These are the activations of a small neural network, seen along a few directions. Each row is one input.
Each table varies a few parts of the input and shows all the possible inputs, shuffled.
A made-up example of a description, with smaller parts first: one of 6 places along a line, together with either a single point or one of 9 places along a line or (one of 3 separate values, together with one of 5 places around a ring).
Shared parts are said once, and a part with two or three values counts as separate values.
In the rows, 128 means zero.

Rows:
row 1: [ 80 121 140 142 160 169 145  50  82 106 150 127]
row 2: [163 155 167 129 109  86  74 153 207 167 128 104]
row 3: [178 124  87 143  66 100 139 138 104 123  94  80]
row 4: [155 113 202 141 179 160 105 169 163 134 170 158]
row 5: [ 75 113 115 145 111  97  58 112 160 188 135 114]
row 6: [114 155  57 112 163 162 176 144 108  55 128 221]
row 7: [105 205  48 136  89  79 158 129 135  86 100 172]
row 8: [167 138 150  77  86  94 154 165 149 174  97  67]
row 9: [ 95 155  89 138 114 102 117  53 112 142 128  78]
row 10: [160 107 196  87 148 161 178 165 107 142 124 125]
row 11: [174  73 123 136 128 162 153 144  87  74 129 120]
row 12: [ 70  76 162 150 183 164  78 113 122 144 152 168]
What is each input in this table made of?
Answer: one of 2 separate values, together with either a single point or one of 5 places around a ring
The inputs of row 8 and row 10 match in every part but the choice among 2 separate values. If row 9 is changed in the same way as row 8 into row 10, which row does it become?
Answer: row 1
Which other rows does row 7 become when the choice among 2 separate values takes its other values? List them by row number.
Answer: row 6

Rows:
row 13: [112  77 153 143 170 116  31 123 154 187 150 117]
row 14: [102 128 164  82 155 160 176 153 100 102 121 207]
row 15: [119 155  59 128 154 150 154  76  82  49 125 145]
row 16: [ 98 155  71  80 117 121 205 145  98  98 103 186]
row 17: [ 60  84 146 177 158 210 140  98  69  73 167 167]
row 18: [162 166  99 119  95  79 128 198 178 127 122  94]
row 19: [123 108 145 127 196 185 141  86  90  54 136 173]
row 20: [203  99 107 135  44 112 152 146  90 133  74  76]
row 21: [164 156 116  95  97  84 157 104 148 178 147  57]
row 22: [115 122  73 146 130  70  49 108 147 180 133  94]
row 23: [129 135 155 134 170 173 163 123 102  81 133 193]
row 24: [ 59 118  63 176 117 151 172  80  65  66 139 149]
row 25: [159 120 176 116 139 132 111 214 190 138 137 119]
row 26: [164 124 206 102 133 129 137 125 152 193 167  79]
row 27: [122 175  63 138 133 134 193 122  98  83 118 172]
row 28: [207  76 206 144  76 139 130 160  91 140  89  96]
row 29: [ 97 132 224 105 149 114  77 110 152 199 118  73]
row 30: [ 92 160 121  98 112  88  95 100 150 189 105  49]
row 31: [134 114 143 155 126 137  60 155 205 150 152 166]
row 32: [140 157  69 160  90  76  88 135 199 142 123 147]
The inputs of row 21 and row 26 match in every part but one. If row 22 is changed in the same way as row 21 into row 26, which row does it become?
Answer: row 13
What is each input in this table made of?
Answer: one of 2 separate values, together with either a single point or one of 4 places along a line or one of 5 places around a ring
Which other rows does row 14 become when the choice among 2 separate values takes its other values? List them by row number.
Answer: row 16

Rows:
row 33: [149 132 190 129 126  98  75 163 162 228 140  57]
row 34: [127 113 153 107 165 205 161 103  87  81 140 149]
row 35: [167 134 109 105  94  58  97 163 166 202 112  46]
row 36: [136 121 141 145 102 146 176 161  95  74 102 161]
row 37: [164 133 161 124 101  77  75 160 169 170 111  35]
row 38: [147 130 160 108  79  79  76 136 186 180 117  55]
row 39: [163 144  81 129 137 143 208  92  65  70 121 142]
row 40: [166 132 130 121  72  72  91 127 182 206 108  71]
row 41: [152 132  75 117  90 151 170 162  88  81 109 169]
row 42: [ 96 104 122 145 169 156  85 113 157 107 171 157]
row 43: [185 114 117 118  83  40 107 135 172 200 106  71]
row 44: [173  96 186 123 142 109  64 167 181 200 130  57]
row 45: [ 80 108 110 134 138 168 130  74  90 107 124 148]
row 46: [156 121 162 115  99 101  75 144 193 209 118  53]
row 47: [ 87 133  70 148 127 155 139  77  74 105 107 148]
row 48: [130 135 137 113 127 187 182  86  82  80 136 144]
row 49: [130 127 154 127 124 192 138 172  84  95 137 170]
row 50: [124 138 157 115 151 189 157  97  67  79 138 150]
row 51: [122  96 160 123 143 187 163 185 101 107 143 167]
row 52: [121 151 139 115 148 117 154 145 156 125 137 173]
row 53: [121 114 142 129 109 163 183 164 105 108 132 164]
row 54: [111 149  68 166 118 122 114  92 138 103 147 158]
row 55: [130 135 140 130 136 148 192  93  77  57 110 131]
row 56: [168 113 200 141 118  79  81 138 166 213 137  79]
row 57: [168 109 172 120  95  77  89 136 181 190 136  65]
row 58: [ 88 117  58 129 133 121 158  87  66 114 112 147]
row 59: [165  93 189 113 118 111  70 139 197 219 134  82]
row 60: [132 156  81 107 137  78 165 149 144 124 107 175]
row 61: [100 133  50 142 133  91 135 111 137 116 152 144]
row 62: [101 135 106 166 141 107 109 107 139  71 150 137]
row 63: [125 174  95 121 146 103 157 156 144 111 126 160]
row 64: [145 136  99 142  91 160 175 152  99  94 104 171]
row 65: [ 86 128 111 159 145 126 129 103 152 120 177 147]
row 66: [131 157 132 123 150  99 140 152 148  78 114 155]
row 67: [ 80  90 126 138 177 189 116  89  94 121 129 156]
row 68: [168 139 126 124  86  82  84 146 179 204 100  50]
row 69: [ 90 130 126 149 151 143  79 109 132 106 171 157]
row 70: [ 49 123 108 138 144 138 142  93  77  94 115 130]
row 71: [135 154  98 123 123 166 187  91  74  66 117 137]
row 72: [ 70 115 129 137 159 173 103  89  67 109 127 156]
row 73: [111 152 157 115 172 121 131 160 140 137 139 176]
row 74: [126 130 149 103 179 151 114 159 164 115 132 178]
What is each input in this table made of?
Answer: one of 6 places along a line, together with either one of 2 separate values or one of 5 places around a ring
The inputs of row 49 and row 64 match in every part but the place on the line of 6. If row 56 is changed in the same way as row 49 into row 64, which row does it become?
Answer: row 40
The inputs of row 50 and row 55 match in every part but the place on the line of 6. If row 72 is changed in the same way as row 50 into row 55, which row does it become?
Answer: row 70
A walk changes only the place on the line of 6. It starts at row 35 and steps to row 68. List the rest of the walk in order.
Answer: row 37, row 46, row 33, row 44
Which other rows does row 60 become when the place on the ring of 5 takes its other values? List them by row number.
Answer: row 39, row 41, row 58, row 61

Rows:
row 75: [140 112 154 141 149 108  64 126 174 147 142 100]
row 76: [100 118 134 139 151 161 142 142 111  85 132 180]
row 77: [155 170  59 123  67  55 118 130 154 166 106  85]
row 78: [109 112 150 124 127 116  93 109 150 191 152  90]
row 79: [142 110 158 129 118 122  94 159 172 172 148 118]
row 80: [123 166  27 134  95  96 167 116 106  78 111 139]
row 81: [169 116 160 112 115 109 125 151 125 169 103  82]
row 82: [101 118 123 152 159 155 117  98 106  81 128 175]
row 83: [ 81 124 122 127 170 159 151  77  98  99 148 151]
row 84: [129 135 142 114 148 169 172 138 105  86 130 167]
row 85: [145 137 175 106 119 119 119 167 164 162 122 110]
row 86: [143 118 134 135 119 166 174 124  70  99 115 139]
The inputs of row 86 and row 81 match in every part but one. If row 76 is changed in the same way as row 86 into row 81, which row does it become?
Answer: row 79
What is each input in this table made of?
Answer: one of 2 separate values, together with either a single point or one of 5 places along a line
Which other rows does row 84 become when the choice among 2 separate values takes its other values? List them by row number.
Answer: row 85
